A small network was shown many inputs. Here are its activations along a few directions, one row for each input.
Each table varies a few parts of the input and shows all the possible inputs, shuffled.
Descriptions start from the smaller parts, as in this example, which fits no table here: values(3) and (point or ring(9) or (ring(5) and line(6))).
Shared parts are said once, and a part with two or three values counts as separate values.

Other details of the inputs shift rows strongly along three fixed directions, in all tables alike. That doesn't count.

A family of inputs:
R1: [-.01, -.41, .12, -.01, .33, .09, -.23, -.16, .12, .28, .07, .17, .23, -.12]
R2: [.79, .16, -.71, -.24, -.09, -.06, .27, .18, -.71, .41, -.21, .12, .04, .57]
R3: [.47, .09, -.16, -.43, -.56, -.20, -.02, .83, -.12, .39, -.12, .39, .09, .32]
R4: [-.25, .12, .07, .10, -.28, .06, -.05, .23, .16, -.23, .03, -.08, -.07, -.07]
R5: [-.17, -.36, .04, .09, .46, .04, .07, .17, .03, .07, -.25, .34, .05, -.09]
R6: [-.06, .12, .18, -.01, -.40, -.03, -.13, -.17, .22, -.01, .18, -.16, -.05, -.07]
R7: [-.22, .14, .07, .05, -.16, .00, -.04, .20, .15, -.33, .14, -.03, .04, -.01]
R8: [-.07, .05, .15, .02, -.31, .04, -.17, -.02, .22, -.15, .10, -.18, -.15, -.03]
R9: [.01, .31, -.38, .10, .26, .09, .40, -.40, -.46, -.17, .04, -.37, .00, .12]
R10: [.07, -.33, .18, .05, .46, -.10, -.08, -.26, .03, .30, -.14, .19, .14, -.13]
R11: [-.13, -.26, .16, .13, .55, -.07, .02, .15, -.04, .17, -.23, .35, .13, -.12]
R12: [.03, .00, .14, -.05, -.27, -.10, -.03, -.22, .28, -.25, -.01, -.09, -.09, .00]
R13: [-.18, .10, .10, -.03, -.29, .06, -.09, .12, .18, -.21, .05, -.16, -.10, -.08]
R14: [-.04, .06, .14, -.03, -.20, -.03, -.17, -.03, .21, -.24, .20, -.14, -.05, .03]
R15: [.15, .28, -.33, .14, .09, .05, .34, -.62, -.42, .04, .14, -.38, .01, .04]
R16: [-.10, .12, .18, .03, -.27, -.01, -.12, -.04, .18, -.05, .15, -.16, -.14, -.04]
R17: [-.28, .20, .10, .11, -.24, .02, .02, .19, .12, -.13, .08, -.05, -.06, -.07]
R18: [-.14, -.30, .10, -.01, .42, .13, -.09, .13, .01, .27, .05, .22, .15, -.24]
R19: [-.03, .04, .15, -.02, -.42, .02, -.19, -.14, .26, -.09, .12, -.18, -.05, -.06]
R20: [.00, .01, .14, -.02, -.15, -.09, -.01, -.09, .23, -.30, -.03, -.08, -.19, .04]
R21: [-.22, .13, -.01, .05, -.17, .08, -.11, .19, .13, -.29, .06, -.03, -.05, -.03]
R22: [.01, -.45, .02, .01, .40, .20, -.27, -.21, .05, .36, -.01, .18, .16, -.14]
R23: [-.05, -.28, .15, .03, .60, -.06, .02, .00, -.07, .22, -.22, .24, .09, -.14]
R24: [.62, .03, -.14, -.40, -.53, -.23, -.11, .71, -.10, .35, .01, .38, .09, .34]
R25: [-.23, .19, .09, .08, -.19, .01, .01, .22, .11, -.23, .17, -.03, .00, -.12]
R26: [.00, .31, -.44, .10, .22, .17, .33, -.40, -.45, -.16, -.02, -.37, -.09, .09]
R27: [.02, .24, -.34, .10, .26, .02, .52, -.44, -.39, -.25, -.18, -.30, -.16, .11]
R28: [.03, -.31, .23, .07, .49, -.09, -.10, -.09, .05, .22, -.15, .21, .03, -.09]
Each input here is: line(4) and (values(2) or ring(5)).
Changing only the line(4) part turns R25 into R24. The same change can be made to R4. Which row results?
Answer: R8
Which other rows does R27 become when the values(2) part takes its other values? List them by row number.
Answer: R23
Which other rows does R1 become when the line(4) part takes its other values? List them by row number.
Answer: R7, R9, R14
A walk changes only the ring(5) part. It starts at R15 and steps to R1. List the rest of the walk in order.
Answer: R22, R19, R6

A family of inputs:
R29: [.20, .15, -.09, -.06, -.12, -.12, .08, -.10, -.14, -.06, -.06, -.03, -.02, .18]
R30: [.19, .08, -.26, -.06, .02, .03, .13, -.14, -.27, .08, .03, -.10, .01, .12]
R31: [.20, .10, -.21, -.04, -.14, .01, .11, -.11, -.20, .12, .00, -.12, -.03, .11]
R32: [.26, .11, -.10, .00, -.10, -.13, .13, -.10, -.14, -.04, -.08, -.05, -.06, .14]
R33: [.05, .09, -.27, -.02, -.18, .03, .20, .02, -.11, -.13, -.13, -.01, .04, .12]
R34: [-.73, .02, .52, .31, .24, .12, -.12, -.40, .45, -.43, .15, -.32, -.17, -.51]
R35: [-.08, -.49, .13, .06, .66, .09, -.09, .14, -.06, .60, -.10, .44, .31, -.23]
R36: [-.14, -.03, .19, -.09, -.24, .00, -.28, .45, .28, -.13, .00, .13, -.08, -.05]
R37: [.01, -.08, .28, -.13, -.42, -.03, -.29, .23, .37, .04, .07, .11, -.04, -.04]
R38: [.20, .10, -.24, -.04, -.02, .05, .15, -.16, -.25, .13, .04, -.08, -.01, .12]
R39: [-.10, -.58, -.07, .14, .88, .25, -.12, .12, -.22, .64, -.12, .43, .28, -.18]
R40: [-.02, -.13, .24, -.07, -.31, -.08, -.25, .16, .32, .10, .01, .08, -.03, -.02]
R41: [.23, .16, -.18, -.06, -.06, -.09, .10, -.08, -.10, -.04, -.01, -.05, .00, .16]
R42: [.07, .19, -.10, -.04, -.11, -.13, .21, .08, -.13, -.12, -.09, -.03, -.09, .11]
R43: [-.10, -.06, .22, -.08, -.24, -.04, -.21, .39, .30, -.13, .10, .17, .02, -.01]
R44: [.02, -.08, .26, -.21, -.36, -.07, -.34, .30, .38, -.13, .13, .09, .04, -.04]
R45: [.09, .16, -.19, .04, .03, -.09, .25, -.04, -.26, .03, -.01, -.01, .06, .10]
R46: [-.55, .15, .04, .43, .51, .25, .25, -.69, -.04, -.48, .07, -.53, -.25, -.23]
R47: [.21, .12, -.17, -.09, -.05, -.05, .09, -.08, -.19, -.02, -.01, -.11, .02, .17]
What do these inputs look like to the network?
Answer: point or (values(2) and line(4)) or line(10)
A walk changes only the line(4) part. It starts at R39 and steps to R43. List the rest of the walk in order.
Answer: R45, R35
List by row number the other inputs of the same sort as R41.
Answer: R29, R30, R31, R32, R37, R38, R40, R44, R47

A family of inputs:
R48: [.14, .24, -.20, -.03, -.19, .01, .11, -.06, -.22, .04, .15, -.15, .06, .07]
R49: [.02, .28, -.27, .03, -.10, .06, .13, .14, -.24, -.14, .06, -.09, .02, .13]
R50: [.00, -.34, -.05, .08, .69, .02, .08, .03, -.19, .19, -.24, .30, .14, .00]
R51: [-.04, -.21, .22, -.13, -.29, .06, -.37, .27, .37, .02, .13, .10, -.03, -.04]
R52: [.13, .24, -.14, .04, -.20, -.04, .13, -.04, -.19, .06, .08, -.14, -.04, .15]
R53: [.01, -.15, .33, -.11, -.25, -.16, -.24, .23, .39, -.03, .02, .23, .03, -.09]
R54: [.25, .19, -.08, -.06, -.09, -.21, .20, -.16, -.14, -.09, -.05, -.10, -.01, .15]
R55: [-.02, -.09, .39, -.08, -.29, -.18, -.30, .28, .40, -.02, .03, .21, -.05, -.07]
R56: [.27, .14, -.12, -.10, -.11, -.12, .09, -.14, -.10, -.13, -.08, -.15, -.12, .21]
R57: [.23, .23, -.05, -.03, -.06, -.21, .17, -.13, -.18, -.04, -.07, -.11, -.07, .18]
R58: [.06, -.20, .31, -.22, -.19, -.16, -.29, .15, .41, -.09, .00, .19, .03, -.04]
R59: [.24, .14, -.18, -.06, -.16, -.09, .17, -.18, -.11, -.07, -.05, -.08, -.05, .15]
R60: [-.10, -.31, -.11, .13, .54, .13, .04, .07, -.17, .27, -.22, .26, .15, -.06]
R61: [-.03, -.20, .15, -.14, -.17, .12, -.40, .25, .26, .10, .16, .09, .02, -.08]
R62: [.09, .24, -.10, -.07, -.05, -.15, .28, .08, -.18, -.21, -.12, -.07, -.10, .14]
R63: [.04, -.20, .28, -.14, -.25, -.07, -.34, .23, .41, -.06, -.01, .17, -.08, -.04]
R64: [-.07, -.15, .27, -.09, -.29, -.03, -.27, .27, .35, .05, .15, .16, .09, -.10]
R65: [-.82, -.20, .29, .52, .91, .30, .13, -.74, .15, -.30, .04, -.31, -.15, -.57]
R66: [.16, .18, -.28, -.09, -.17, .07, .08, -.13, -.22, .04, .13, -.16, .05, .10]
R67: [-.15, -.26, -.07, .06, .45, .17, .09, .17, -.14, .30, -.08, .20, .10, -.10]
R68: [-.72, .33, .32, .36, -.21, .21, -.06, -.85, .46, -.81, .45, -.78, -.26, -.38]
R69: [-.11, -.32, -.16, .16, .60, .20, .06, .09, -.21, .31, -.11, .25, .18, -.04]
R70: [-.08, -.07, .37, -.08, -.35, -.11, -.34, .30, .40, .03, .04, .15, -.01, -.10]
R71: [.19, .15, -.20, -.04, -.21, .01, .08, -.12, -.15, -.01, -.06, -.17, -.09, .16]
R72: [.18, .15, -.20, -.07, -.21, -.02, .14, -.17, -.14, .00, -.04, -.13, .00, .13]
R73: [.13, .29, -.17, .01, -.17, .00, .07, -.03, -.24, .08, .13, -.16, -.01, .10]
R74: [.16, .20, -.15, .00, -.19, -.08, .18, -.13, -.18, .03, -.04, -.12, .02, .11]
R75: [.00, .29, -.25, -.03, -.08, .06, .21, .15, -.27, -.04, .04, -.12, -.03, .06]
R76: [-.03, -.35, -.13, .15, .68, .09, .11, .02, -.22, .25, -.24, .32, .13, -.03]
R77: [-.14, -.25, -.02, .04, .40, .11, .07, .15, -.10, .27, -.19, .22, .08, -.13]
Changing only one part turns R68 into R72. The same change can be made to R51. Which row results?
Answer: R71
What do these inputs look like to the network?
Answer: line(5) and (values(2) or line(4))
Which other rows does R75 become when the line(5) part takes its other values? List them by row number.
Answer: R62, R65, R67, R77
